A small network was trained on made-up records. Each row is its average activation on records with the value named, seen along a few directions.
Related values have similar rows: they may be neighbours, one step apart, or belong to one group.

Z, 8 values:
z3: [-38.8   3.0  24.1   9.7  14.7 -46.1 -17.4 -10.7  21.6 -78.5   1.8  -1.4
   1.0 -18.7  29.9  78.2   9.7  17.1  -5.6  -0.8 -17.6  -6.5  -5.0]
z8: [  7.4  10.5  -6.4 -35.2 -29.6  45.3  -5.4 -49.9 -56.5 -44.7  33.6  35.1
 -47.9  -7.2 -29.8   4.3 -27.4   5.3  11.0 -70.6  24.7  13.5 -22.1]
z6: [ 16.8  -9.9   9.9  16.5  13.1   2.7  -9.8  13.6  -6.4  51.1  -8.1 -55.6
  35.9  11.1 -20.4 -47.1 -12.9 -11.8   8.4   6.2   5.0  -6.0  15.7]
z1: [  0.1  -5.3 -70.5 -42.9 -47.7  43.2  71.4  22.3  18.9  62.4   4.7  92.7
 -24.5 -21.0 -12.2 -46.6  54.8  23.9  -0.3 -14.8  28.0   8.7   5.7]
z2: [ 28.9 -18.4 -39.5 -12.0  -5.5  41.3  20.0   7.3 -42.6  76.4  -5.2   3.5
 -19.6  -8.6 -23.5 -78.2 -17.2 -18.5  -4.8   1.7  -3.2  22.2  -5.8]
z7: [ 13.7  -6.3  29.0  36.6  31.5 -15.2  -7.0  24.1  30.7  39.4 -30.8 -55.7
  28.4  36.3  16.3  -6.7  -2.6 -29.3  -1.0  47.9 -11.2  -6.6  19.1]
z4: [ -8.3  18.5  32.4 -12.4  -4.2  -1.7 -27.7 -34.8  -5.7 -75.6  21.8  15.3
 -22.9   6.4  10.6  59.4 -10.1   3.9  -3.0 -19.7   6.2  -9.3 -18.7]
z5: [-19.9   8.0  21.1  39.8  27.7 -69.5 -24.1  28.2  40.0 -30.6 -17.8 -33.9
  49.6   1.7  29.1  36.8   5.6   9.4  -4.8  50.1 -31.9 -16.2  11.3]
The values of Z form a ring.
Which values are neighbours of z3? Give them in the order they are listed.
> z4, z5
Which values are neighbours of z6? Give them in the order they are listed.
> z2, z7

D, 9 values:
d1: [ -8.3  14.3  51.1  12.8  13.8 -20.0 -26.8 -18.0  20.3 -61.0  -3.9 -18.0
  -4.5  27.5  26.1  72.7  -6.2  -9.1   1.6   5.9  -0.8 -12.3  -0.3]
d5: [-14.3  10.6  45.8  42.0  34.2 -66.1 -33.8  25.3  50.6 -25.9 -17.3 -51.0
  56.3  19.5  28.8  40.4   4.5   0.6  -3.6  54.1 -22.8 -25.7  16.6]
d4: [ 18.5 -19.4 -36.8   9.8   2.4  12.8  22.8  36.6   2.0  93.1 -12.6 -22.0
  32.6  -7.8 -17.7 -83.0  12.1  -4.9  -1.9  23.2  -1.0   1.5  11.7]
d8: [ 24.7  -4.5 -35.2 -44.7 -33.2  60.2  20.8 -14.1 -39.8  39.5  16.4  47.3
 -44.2 -11.4 -17.2 -39.8   1.2  -3.2  -6.6 -22.4  20.4   9.0 -19.9]
d6: [ -4.3  -9.9 -11.8  34.0  21.7 -24.8   4.9  28.5  20.2  30.4 -12.5 -34.4
  42.5  -3.4  -5.0 -37.3   4.3  -0.5   0.7  23.3 -16.2   1.5  13.8]
d7: [-16.2   9.5 -12.8 -14.1 -20.3   9.4  16.7 -18.9  -2.1 -40.9  16.4  42.0
 -19.7  -7.6 -14.2  15.6   5.4  18.5  12.8 -46.3  16.0  10.1   0.0]
d9: [ -4.8  -3.6   1.3   1.3   3.5   7.9   9.2  -8.3   0.1  -4.8  -0.2   4.2
 -13.1   3.3  -5.1   0.0  -2.8  -5.2   3.9 -15.0   3.0  10.7   3.2]
d3: [-24.2   7.2  44.9 -24.5  -3.7 -21.8 -36.2 -33.1 -11.3 -80.3  12.1  -0.1
 -21.0 -16.2  24.7  94.4  -3.8  15.1  -3.6 -19.8   1.6 -16.9 -12.9]
d2: [ 28.8  -4.4 -46.5 -16.7 -18.4  42.5  22.4   1.9 -40.0  49.9   1.7  32.1
 -28.8  -3.9 -20.4 -62.9 -14.6 -11.2  -3.3  -3.1  -0.2  22.0 -12.3]
The values of D form a 3 by 3 grid.
Which values are neighbours of d9? Give them in the order they are listed.
> d1, d6, d7, d2
A value of D combines one of 3 hidden first parts with one of 3 second parts; all combinations occur once.
Changing only the second part turns d6 into d9. d4 has the same second part as d6; what does that change turn d4 into?
> d2
